Each row below holds a small network's activations on one input, seen along a few directions.
In each table, some parts of the input vary, and every possible input appears once, in random order.
Descriptions start from the smaller parts, as in this example, which fits no table here: one of 5 places around a ring, together with either a single point or one of 9 places around a ring or (one of 3 separate values, together with one of 4 places along a line).
Shared parts are said once, and a part with two or three values counts as separate values.
In the rows, 128 means zero.

Other details of the inputs shift rows strongly along two fixed directions, in all tables alike. That doesn't count.

Table:
x1: [144 155 105 159 112 150 182  61 168 171 150 159 230]
x2: [138 107 127 108 139 112 122 150 137 154 119 128 103]
x3: [151 154  97  79 123 150 143 190 108 135  81 112 116]
x4: [101 129 173 185 138 116  97  61 102  44 166 102 163]
x5: [139 162  94 167 111 148 187  60 169 169 154 155 224]
x6: [121  96 166 115 145  99  88 141  71  57 120  87  63]
x7: [157 163  97  87 125 149 166 170 112 145  83 111 137]
x8: [148 135  92  89 117 135 143 156 155 181 110 148 133]
x9: [137 161  85 168 102 148 174  66 174 166 155 158 232]
x10: [104  83 161 149 150  80  69 147 117 107 148 103  70]
x11: [125 129 112 185 118 124 136  70 157 135 162 138 200]
x12: [110  82 166 145 161 109  88 140 115 100 145 112  51]
x13: [129 109 127 105 145 119 120 164 130 144 120 125  64]
x14: [100 128 172 197 149 116  97  74 102  44 166 106 169]
x15: [106  71 178 131 157  83  57 163 109 103 141 105  49]
x16: [150 151 120  98  95 131 143 164 129 141  41 143 100]
x17: [115  86 166 108 143  99  64 161  67  47 120  86  41]
x18: [134 103 137  98 146 120 116 164 130 147 117 129  72]
x19: [125 173 108 163 106 165 182  67 165 163 165 165 213]
x20: [139 145  92  96 118 153 153 152 154 172 119 152 118]
x21: [120 117 128 104 136 111 109 172 130 148 125 124  71]
x22: [ 94 109 174 212 141 122 104  60 130  88 192 128 154]
x23: [141 170 121 110  82 136 145 150 134 145  56 151 132]
x24: [109 107 170 116 135  98  81 143  71  59 130  90  71]
x25: [139 136  92  86 122 141 141 170 149 172 111 145  96]
x26: [135 144 114  89 127 135 121 148 114 101 105 116 110]
x27: [130 170  94 166 101 141 177  68 170 174 158 155 231]
x28: [ 98 104 185 203 142 129 101  61 129  89 189 134 156]
x29: [125 111 138  96 137 112 105 171 129 150 122 129  78]
x30: [102 100 165 193 129 116 107  65  90  39 167 100 168]
x31: [146 140 111  89 128 153 161 147 149 177 114 153 117]
x32: [148 147  98  69 122 139 155 176  96 144  77 106 109]
x33: [111  66 172 128 159 105  58 163 111  95 138 114  39]
x34: [106  94 174 206 142 131  96  59 133  84 184 134 160]
x35: [141 161  90 168 110 141 186  61 171 172 152 153 228]
x36: [ 99  81 173 137 157  96  67 161 109  98 147 107  36]
x37: [132 149 128 106 130 134 128 171  98 115 102 101 117]
x38: [136 138  99  86 124 153 144 168 147 167 114 149  90]
x39: [132 123 119  92 128 131 115 173  85 107  94  99  92]
x40: [147 165  88  82 126 149 149 165 126 131  93 132 136]
x41: [142 140 105  89 120 159 149 153 152 172 116 158 120]
x42: [103  95 174 209 139  96  90  61 131  96 184 120 175]
x43: [150 166  94  81 133 143 161 160 124 136  90 127 134]
x44: [110  86 164 211 139 104  86  59 135  89 180 122 176]
x45: [153 133  95  88 123 121 153 154 153 190 105 140 134]
x46: [ 93 108 175 191 128 108 110  66  85  45 170  96 167]
x47: [103 101 173 212 149 129 114  54 130  85 187 127 146]
x48: [141 143  85  97 116 141 150 154 156 177 116 147 125]
x49: [116  95 179 156 119 104  64 146 100  61  80 117  63]
x50: [135 134 127  81 141 122 119 158 105 100  97 104  82]
x51: [141 156  99 159 105 157 170  66 171 166 153 164 233]
x52: [137 149 111  89 118 147 152 152 150 181 120 155 126]
x53: [146 150  93  69 111 135 177 158 109 142  90 118 130]
x54: [145 131 112  79 132 142 150 164 144 176 107 146  97]
x55: [147 132  88  87 127 114 148 169 149 185 103 131 104]
x56: [132 165 111 156 105 155 175  68 166 170 158 164 228]
x57: [136 159 102  70 112 139 149 178  97 145  86 110 117]
Description of these inputs: one of 3 separate values, together with either a single point or one of 6 places around a ring or (one of 2 separate values, together with one of 6 places along a line).
- Changing only the choice among 3 separate values turns x47 into x38. The same change can be made to x2. Which row results? => x8
- Changing only the choice among 3 separate values turns x34 into x52. The same change can be made to x25. Which row results? => x36
- Which other rows does x27 become when the choice among 2 separate values takes its other values? List them by row number. => x15
- Which other rows does x30 become when the place on the ring of 6 takes its other values? List them by row number. => x3, x17, x26, x39, x40

Table:
x58: [124 137 121 194 113 142 117  59 173 121 166 161 215]
x59: [147 126 102  80 134 152 169 144 147 176 127 151  97]
x60: [101  70 186 139 152  81  77 146 110 124 151 107  57]
x61: [145 168 111  96 110 160 164 159 121 139  71 137 113]
x62: [140 131  96 178 151 132 136  89 137 110 159 106 215]
x63: [153 151 103  79 100 153 151 149 124 132  66 144 121]
x64: [121 134 116 171 108 124 171  41 160 167 190 148 217]
x65: [111  91 173 131 157 119 101 115  83  57 149  99  71]
x66: [ 99  98 165 174 158 113  59 149 133  95 150 122  73]
x67: [114  83 181 160 159 120  81 149 121  94 116 125  39]
x68: [148 157 115  56 123 156 168 174 109 152  84 130  95]
x69: [124 148 134 183  84 118 138  45 128 101 135 137 232]
x70: [135 149  97  46 108 115 159 172 112 162 107 118 103]
x71: [ 97 103 154 127 158 113  79 135  91  62 172  95  84]
x72: [146  79 138 147 176 116 110 133 101  85 115  85  97]
x73: [127 125 136 198  97 111 129  42 164 136 150 157 218]
x74: [112 142 133 190 133 151 139  62 159 138 196 150 214]
x75: [109 103 157 140 134 111  55 142 100  55 130 107  92]
x76: [113 156 149 180 104 125 161  48 116 115 165 124 231]
x77: [138 150  69  65 128 152 159 166 163 197 142 153 122]
x78: [170 139  62  81 125 110 171 170 134 188  81 110 154]
x79: [133 180  93  93 111 152 140 178 130 143  97 133 127]
x80: [101  85 181 177 142  81  71 133 125 111 134 115  72]
x81: [124  65 175 143 147 112  69 141 124  86 110 130  47]
x82: [147 134 118  89 133 157 167 153 145 181 111 153 103]
x83: [141 182  94  83  88 130 168 171 128 173  71 134 136]
x84: [134 168  97  54 124 150 146 192 117 156 109 125 111]
- Changing only one part turns x73 into x58. The same change can be made to x78. Which row results? => x62
- Describe the family of inputs behind these rows. => one of 3 separate values, together with either a single point or (one of 2 separate values, together with one of 4 places along a line)
- Which other rows does x75 become when the place on the line of 4 takes its other values? List them by row number. => x71, x79, x84
- Which other rows does x76 become when the choice among 3 separate values takes its other values? List them by row number. => x68, x84

Table:
x85: [141 139 120 173 110 142 151  71 158 138 131 148 195]
x86: [118 120 157 188 125 133 110  79 142  97 149 144 157]
x87: [113 109 167 127 141 119  83 150  74  52 119  90  68]
x88: [149 152  86  77 104 133 142 179 152 183  80 152 116]
x89: [136 160 123 176 111 149 170  49 116  95 137 123 239]
x90: [113 144 146 188 122 121 125  61 102  60 151 105 203]
x91: [142 147  82  85 127 137 150 168 149 179 122 134 131]
x92: [131 104 130 131 156 121 117 138 127 126 142 117 104]
x93: [129 142 128 172 115 137 163  71 147 143 141 143 195]
x94: [151 139  88  60 119 135 166 167 141 186 103 141 106]
x95: [141 156  94  73 107 129 154 180 143 191  90 144 114]
x96: [105  84 169 123 154 109  80 145 106  95 150 113  53]
x97: [104  92 179 139 149 108  79 151 107  96 133 116  52]
x98: [108  87 159 133 169 117  77 155 113  96 152 109  58]
x99: [140 148  92  75 111 130 155 156 143 182 121 140 130]
- Describe the family of inputs behind these rows. => one of 3 separate values, together with either a single point or one of 4 places along a line
- Changing only the choice among 3 separate values turns x93 into x95. The same change can be made to x85. Which row results? => x88
- List by row number the other rows that have the choice among 3 separate values in common with x97. => x86, x87, x96, x98
- Which other rows does x98 become when the choice among 3 separate values takes its other values? List them by row number. => x91, x92
